[+3.74 +4.63 +1.64 +1.28 -5.04]: +1.64, +4.63

[-0.28 -0.97 +2.28 +4.80 -2.23]: +2.28, +4.80

[-0.69 +2.93 +3.91 +4.79 +0.26 -0.11 +0.95]: +4.79, +4.79

[-5.35 -4.67 -3.89 -4.69 -4.12]: -3.89, -3.89

[-5.19 -4.17 -4.15 -1.96 -2.89 -3.74 -3.14]
[-4.67 -4.13 -4.43 -1.07 -2.36 -2.95 -3.15]
[-5.57 -4.14 -4.18 -0.38 -1.89 -3.35 -2.57]: -1.07, -0.38

[+6.03 +4.27 -2.69 +2.29 +1.41 -0.53 +1.39]: +2.29, +6.03
---
[+4.87 -0.13 +0.04 +0.12 -0.59 +0.12 +0.18]	+0.18
[-0.14 -1.52 +5.35 +3.39 -3.97 -3.52]	-3.52
[+1.89 -2.45 -4.88 +2.34 -0.41 -0.33 +4.39]	+4.39
[+1.77 +4.51 +4.61 +1.37 +0.21 -2.98 -1.46]	-1.46
[+1.50 -5.13 +1.57 +3.39 -3.97 -3.19]	-3.19
[+3.12 -2.21 +5.27 +2.14 -3.26 -2.33 -0.36]	-0.36
[+0.23 +1.77 +0.83 +2.19 +2.32 -5.44]	-5.44
[+3.13 -4.83 +2.56 +1.31 +3.24 -1.10 +2.71]	+2.71
---
-228	-546	65	16	-213	779	-716 out 65
-23	24	28	-39	-27 out 28
603	759	118	108 out 118
8751	4615	6444	7899	2838	7278 out 6444
48	53	61	24	83	31 out 61
7	3	6	1	2 out 6
77	98	102	44	241	189	62 out 102
---
[7807 6607 7908 5498 1807] ==> 7908, 7908

[[70 24 78 34 64]
 [71 54 77 91 92]
 [45 97 35 33 26]] ==> 77, 97

[ 32 144  53 154 201  41 236] ==> 154, 236

[4352 6550 1421 8133 5201] ==> 1421, 8133

[7 6 9 2 5 1 0] ==> 2, 9

[221 296 484 233 231   5 816] ==> 233, 816

[1706 5224 7539 5299 5402 8441 2801] ==> 5299, 8441

[ 12  -6 -38   9 -12  26  33] ==> 9, 33

[1 6 4 7 4] ==> 4, 7
---
[+0.84 -0.42 -0.46 -5.96 +0.32 -0.56 +1.47] => -5.96

[[-2.49 +1.48 -2.30 -1.69 -2.01 +1.08 +1.39]
 [+5.24 -4.03 +6.06 +2.35 +4.28 -1.68 -2.64]
 [-0.65 -0.73 +1.26 -3.48 +1.54 +1.39 +3.49]] => +2.35

[[+2.50 +1.83 +4.98 +1.58 +1.11 +2.17 +1.28]
 [+0.67 +2.48 +1.49 +1.29 +2.15 +1.02 +2.15]
 [+2.08 +1.68 +2.42 +1.29 +1.59 +0.96 +2.13]] => +1.29

[+0.50 +5.44 -0.91 +3.92 +1.09] => -0.91

[+2.27 -0.77 +0.90 +1.82 +2.02 +2.14 -4.81] => +1.82

[[-4.80 -3.74 -2.16 -0.80 -2.55]
 [-1.62 +3.27 +1.09 +1.65 +0.33]
 [+2.65 -3.81 +0.39 +3.84 -1.27]] => +1.09

[[-0.54 +3.07 -1.08 +0.40 -0.35]
 [-5.40 +1.35 +3.91 -0.35 -4.46]
 [-0.96 -0.78 -1.13 +0.38 -1.09]] => +3.91

[+2.30 -4.45 +3.46 -4.75 -1.60 -3.98 +0.47] => -4.75
---
[-5.72 -5.87 -3.37 +2.59] >> -5.72, +2.59

[-2.54 -1.72 +5.98 +0.90 +1.14] >> -2.54, +1.14

[+4.95 -1.49 +2.08 +1.87 +4.91 +1.07]
[+0.18 -2.93 -1.54 -4.24 +0.38 -2.20]
[-2.53 +0.66 -1.60 -1.29 -4.27 -0.33] >> +4.95, -0.33

[+2.49 -4.79 -3.53 +4.23 +2.29 +0.40]
[+0.82 -5.22 +0.47 +1.43 +1.15 +4.39] >> +2.49, +4.39

[+4.98 +3.95 +2.24 -1.67 -3.62 -5.98 +0.42]
[-3.58 -4.97 +0.69 +0.89 +2.71 +2.00 -4.98] >> +4.98, -4.98

[+1.16 -1.35 +5.55 -0.36] >> +1.16, -0.36

[-2.39 +2.71 +2.36 +4.27 -3.66 +5.48]
[+5.41 +5.52 +1.52 -4.86 -4.14 +4.27] >> -2.39, +4.27
---
[+4.97 -4.79 -2.03 -1.78] value +4.97

[+2.40 +0.91 +1.87 -1.65 +1.34 +4.84]
[-0.88 +2.35 +2.50 +1.90 +0.24 -2.19]
[+0.62 -1.57 +2.07 +3.57 +3.62 -3.24] value +2.07

[-0.63 -3.45 -2.75 +1.59 +2.05 -2.57 +4.93] value +1.59

[-1.30 +4.15 +2.51 +1.54 -5.01 -4.03] value +2.51

[+4.04 +0.34 -4.93 +0.88 +3.09] value +0.34

[-2.74 +0.01 +0.79 +2.39 +4.37] value +0.01

[+0.33 +3.19 +5.84 +2.34] value +0.33
---
[ -47.976  -16.508   33.056  -52.208  159.686 -149.572  197.878] Out: 33.056
[ -40.861  148.947  102.783 -160.022   99.706   79.355   85.499] Out: 102.783
[ -8.733  -7.977  -6.244  -5.797 -11.078  -4.569  12.965] Out: -6.244
[  68.25 -191.12   18.05  155.51  -25.63  190.49  118.52] Out: 18.05
[  43.1  109.9   92.9 -191.7   17.1   84.8   56.0] Out: 92.9
[-140.353  195.912 -159.977  -89.233 -170.943 -129.994   41.204] Out: -159.977
---
Input:
[[45 74 86 88 42 36 84]
 [32 79 86 87 50 28 77]
 [20 83 75 47 72 25 87]]
Output: 72

Input:
[[1 2 6 2]
 [6 8 4 2]
 [7 8 2 5]]
Output: 8

Input:
[[108  32 254 633]
 [744 793 640 391]
 [826 696 749 508]]
Output: 696

Input:
[[ 35 236 123 169]
 [ 86  86 232 192]
 [142  93 243  62]]
Output: 93

Input:
[[-840  472  680  222]
 [-503  324  752  257]
 [ -11    5 -414  -93]]
Output: 5

Input:
[[ 22  51 175 131  59]
 [200 215  82  90 176]
 [170 102 183 218 210]]
Output: 183

Input:
[[645 305 466 416  75 401]
 [506 829 486 359 500 603]
 [797 369 462 335 638 286]]
Output: 335

Input:
[[   9  215  -84   97 -346]
 [-470  191 -240  -38   41]
 [ 857  111  748  477 -875]]
Output: 748
